Each row below holds a small network's activations on one input, seen along a few directions.
Each table varies a few parts of the input and shows all the possible inputs, shuffled.
A made-up example of a description, with smaller parts first: one of 8 places around a ring, together with either a single point or one of 9 places along a line or (one of 2 separate values, together with one of 6 places along a line).
Shared parts are said once, and a part with two or three values counts as separate values.
(in the rows, 128 means zero)

Other details of the inputs vary at random and push rows far along two fixed directions, the same in every table; ignore that.

A family of inputs:
r1: [123 134 139 126 118  91 138 114 121 122 127 160 118 116 102 124]
r2: [107 137 126 139 111 118 107  95 145 120 114 144 120 104 109 118]
r3: [137 103 136 118 126 155 124 168 135 146 140  32 161 176 151 168]
r4: [162 144 130 113 146 119 124 141 100 110 128 173 128 129 135 118]
r5: [104 126  96 142 100 130 135 127 148 158 136 127  93  95 150 133]
r6: [ 92 103 109 133  96  91 145  85 147 143 120 127 103 110 103 124]
r7: [145 142 133  98 136 139 110 164 107  94 144 151 142 134 129 128]
r8: [ 96 125 103 132  99  94 123  91 139 106 133 181 106  88 102 119]
r9: [150 154 142  96 131 122 111 153 102  76 138 200 127 113 110 109]
r10: [172 167 172 113 152 140 111 149  96 110 110 176 142 146 146  99]
r11: [215 151 173 100 186 163 120 226  80 134 131  47 198 223 188 177]
r12: [152 177 155 100 146 149 120 152 107  89 121 170 139 125 109  93]
r13: [162 106 135 136 146 150 130 171 132 163 131  18 172 192 172 184]
r14: [101 126 122 130 111 141 110  98 141 120 122 137 122 105 104 127]
r15: [121 140 135 144 126 120 114  98 136 127 120 147 121 103 115 117]
r16: [ 72 109  90 158 106 121 141  67 175 157 118 103 101  96 109 107]
r17: [136 138 148 115 146 115 153 153 113 130 119 136 134 153 134 114]
r18: [180 162 164  87 161 119 129 173  76 110 119 149 147 166 137 123]
r19: [135 129 119 138 130 114 125 121 123 122 140 155 127 114 129 133]
r20: [107 123 111 142 127 151 134 103 152 134 126 109 123 116 114 128]
r21: [ 87 120 109 127 113  88 159  96 139 134 118 141 101 106  95 107]
r22: [180 122 139 127 159 166 120 182 114 133 153  88 164 160 166 157]
r23: [101 101 106 145 101 112 133  99 147 134 130 148 111 111 134 121]
r24: [ 69  90  76 146  88 103 133  71 160 143 135 125  99  93 116 128]
r25: [ 86 104 122 128  94  99 142 101 148 141 123 124 112 127 121 123]
r26: [ 88 107 116 128  93  97 136  90 141 117 126 155  98  99  81 131]
r27: [162 125 151 139 153 181 110 156 132 145 134  61 165 152 157 149]
r28: [173 153 166 105 154 117 133 156  80 100 129 184 130 136 107 127]
r29: [116 112 142 134 118  99 149 113 134 145 122 147 115 123 123 120]
r30: [150 120 141 143 146 174 112 154 131 166 122  46 167 181 189 146]
r31: [137 155 159 127 134 114 124 106 116 115 112 204 112 104 121  86]
r32: [ 97 101 104 159 111 151 108 107 170 166 126  34 147 140 148 158]
r33: [137 116 127 142 129 121 137 122 126 136 134 151 125 122 148 123]
r34: [140 155 142 109 143 107 145 150 105 109 122 146 134 143 113 121]
r35: [120 152 145 107 117 140  99 130 124  95 119 157 132 111 104 105]
r36: [ 95 103 103 157 107 130 122  76 166 159 118  91 114 111 127 125]
r37: [117 107 103 165 137 167 130 126 168 175 129  11 157 158 160 157]
r38: [143 161 148 123 147 137 132 133 114 120 113 162 131 138 134  90]
r39: [122  94 132 139 119 125 143 132 146 162 124  72 138 159 154 148]
r40: [101  78 100 167 112 172 118  98 179 173 129  23 143 133 145 172]
r41: [171 161 152 113 163 151 108 153 100 127 117 124 150 157 150 120]
r42: [160 107 117 135 151 164 119 161 124 138 145  79 155 157 161 172]
r43: [161 195 162 113 144 147 113 162  93 120 113 168 111 116 157 105]
r44: [117 139 141 122 110 140 104 116 136 103 119 147 128 105 105 109]
r45: [172 171 164 102 146 127 133 192  94 134 121 149 115 144 149 126]
r46: [124 139 110 122 138 108 141 122 114 112 127 178 110 110 114 103]
r47: [ 81 110 105 134 104 105 154  97 143 124 128 134 100 105  84 126]
r48: [173 160 175  85 142 125 119 178  87  85 129 161 143 153 116 121]
r49: [159 131 132 126 149 135 126 140 104 111 144 165 130 120 129 139]
r50: [ 74 102  80 145 103 115 144  86 155 120 140 148  95  86  95 127]
r51: [154 107 125 160 156 163 122 128 147 182 124  39 148 154 170 151]
r52: [110 123 104 126 120 133 135 134 140 112 145 129 121 117 116 122]
r53: [116  92 117 134 121 142 131 137 139 150 136  56 140 156 132 172]
r54: [172 172 148  93 155 121 109 170  80  83 133 189 147 141 135 123]
r55: [112 115 124 149 121 140 122  87 148 136 126 128 117  96 111 133]
r56: [164 158 161 102 151  93 140 140  85 110 118 199 120 124 106 102]
r57: [124 105 102 147 126 118 137 103 138 148 137 126 117 110 135 132]
r58: [ 81 102  92 149 105 110 150  95 154 138 130 139 105 107 126 113]
r59: [111  88  92 142 122 152 122 126 148 146 148  71 139 137 145 171]
r60: [ 98 114 109 131 104 109 129 106 137 125 131 160 113 112 131 115]
r61: [140 164 127 111 146 109 132 143 101  87 131 197 123 118 114 107]
r62: [ 89 113 115 125 105 114 148 119 150 123 134 107 112 120  99 123]
r63: [113 123 140 119 109 103 134 118 131 114 135 156 109 110  92 119]
Description of these inputs: one of 3 separate values, together with either a single point or (one of 4 places along a line, together with one of 5 places along a line).
- The inputs of r50 and r47 match in every part but the choice among 3 separate values. If r7 is changed in the same way as r50 into r47, which row does it become? => r3
- Which other rows does r39 become when the choice among 3 separate values takes its other values? List them by row number. => r10, r23
- Which other rows does r22 become when the place on the line of 5 takes its other values? List them by row number. => r19, r33, r49, r57

A family of inputs:
r64: [130 152 132  98 129 102 148 152  98  92 136 186 112 117  97 111]
r65: [ 77  93  85 174 109 151 135  76 189 182 120  44 115 113 134 136]
r66: [144 149 135  90 137  96 145 164  91  80 141 207 120 128 104 112]
r67: [ 91  89 104 156  99 116 147 111 163 177 133  77 114 133 155 140]
r68: [143 121 130 127 129 160 102 144 130 125 137 112 143 134 152 147]
r69: [101 160 139 104 104 115 101 102 126  78 116 194 116  94  83  89]
r70: [140 141 135  94 134  88 141 147  85  81 139 225 111 118  98 113]
r71: [149 135 135 103 149 128 148 173 103 121 133 103 140 162 124 144]
r72: [160 156 148 113 145 173 103 179 113 115 132 107 153 146 153 137]
r73: [ 51  73  96 134  66  65 156  54 165 114 135 153  89  79  51 131]
r74: [153 155 134 134 153 146 128 134 116 119 124 164 130 122 141 104]
r75: [104  93  90 136 113  94 145 113 136 128 148 127 116 115 111 156]
r76: [128 137 135 127 121 117 143 140 127 149 122 122 114 133 146 119]
r77: [107 108 100 147 106 146 100 104 155 130 140 106 127 106 131 153]
r78: [129 102 114 150 120 113 132 113 139 166 128  97 124 134 157 148]
r79: [178 110 111 165 174 184 115 147 132 177 136  34 173 168 196 170]
r80: [150 121 143 128 136 124 135 149 113 151 128 120 131 152 166 136]
r81: [ 79  89  80 180 111 155 141  84 191 184 131  46 113 107 144 138]
r82: [145 151 146  89 149 109 142 162  91  90 128 157 144 156 106 119]
r83: [ 79 102 101 146  89 153 110  98 177 149 128  56 124 112 119 144]
r84: [ 91  82 118 156  92 148 108  87 174 147 133  60 140 116 111 161]
r85: [110 142 164 109 106  60 138  84 113 100 111 237  90  90  72  86]
r86: [195 174 183 112 181 140 113 147  80  96 113 187 152 138 117 104]
r87: [100 129 134 130 109 100 139 102 140 142 109 129 116 131 120 106]
r88: [ 81 150 119 115  82 103 104  89 137  74 128 238  85  59  76  82]
r89: [183 125 133 147 176 183 119 160 118 159 130  75 167 165 192 149]
r90: [155 158 160 114 144 122 134 155 107 138 111 127 130 152 142 121]
r91: [233 183 181 107 219 190 111 212  74 121 115  95 195 206 186 127]
- The inputs of r81 and r72 match in every part but one. If r91 is changed in the same way as r81 into r72, which row does it become? => r69
- What is each input in this table made of? => one of 4 separate values, together with either a single point or one of 6 places along a line
- Which other rows does r84 become when the choice among 4 separate values takes its other values? List them by row number. => r73, r85, r86

A family of inputs:
r92: [ 92 101 106 146 103 129 117  90 150 120 139 145 117  94 109 137]
r93: [ 88 113 102 134  99 119 119  91 158 116 132 128 122 102  99 113]
r94: [125 103 120 150 133 160 129 124 149 148 131  64 153 147 133 161]
r95: [131 114 130 149 125 143 116 116 147 167 117  59 142 146 158 155]
r96: [123 108 130 137 113 149 114 134 152 151 133  54 151 141 142 150]
r97: [104 109  99 130 120 155 123 130 150 145 132  67 134 140 140 139]
r98: [171 158 166  74 158  72 167 181  64  84 132 208 124 149  92 121]
r99: [ 82 114 128 103  80  41 164 111 118 104 127 199  85 108  72 113]
r100: [107 118 104 146 121 122 118  89 150 143 117 114 128 119 130 129]
r101: [ 83 144 107 143 102 103 146  86 149 122 120 178  84  76  91  95]
r102: [ 78 120 105 131  81  97 114  69 152  98 142 205  92  50  72 102]
r103: [ 77 144 120 138  87  96 133  87 152 120 119 178  81  83 106  93]
r104: [111 111 110 137 124 158 132 131 149 152 128  60 128 133 132 150]
r105: [184 174 176  87 159 160 108 201  79 110 122 128 155 166 154 127]
r106: [ 92 112 109 148 112 118 134  74 152 139 115 139 107 105 125  96]
r107: [115  79 102 123 125 101 168 151 131 152 148  59 145 176 142 166]
r108: [132 102 110 161 130 145 113 109 145 160 134  77 133 127 156 160]
r109: [118 118 100 152 133 153 134 139 152 157 131  64 143 148 167 137]
r110: [164 184 183 101 144 109 120 135  87  97 102 239 113 116 119  68]
r111: [228 161 181 106 203 185 112 221  84 118 133  70 192 196 165 155]
r112: [193 178 168 113 175 137 118 149  86 111 118 160 141 147 129 120]
r113: [ 82 108 104 140 105 124 123  86 153 116 129 137 124 109 103 120]
r114: [115 120 131 149 131 129 140  94 139 155 117 128 113 108 123 105]
r115: [184 165 148  92 161 157 103 189  84  97 129 168 137 140 144 131]
r116: [172 165 179 102 153 145 109 169  91  94 119 163 160 154 133 126]
r117: [142  96 115 162 136 158 125 120 149 172 131  80 136 138 175 143]
r118: [162 193 149 101 149 114 118 154  83  82 127 249 111  98 122  88]
r119: [130  71 102 129 122 106 165 154 130 154 158  65 133 164 149 185]
- What is each input in this table made of? => one of 4 separate values, together with either a single point or one of 6 places around a ring
- The inputs of r107 and r99 match in every part but the choice among 4 separate values. If r109 is changed in the same way as r107 into r99, which row does it become? => r103
- Which other rows does r110 become when the choice among 4 separate values takes its other values? List them by row number. => r106, r114, r117
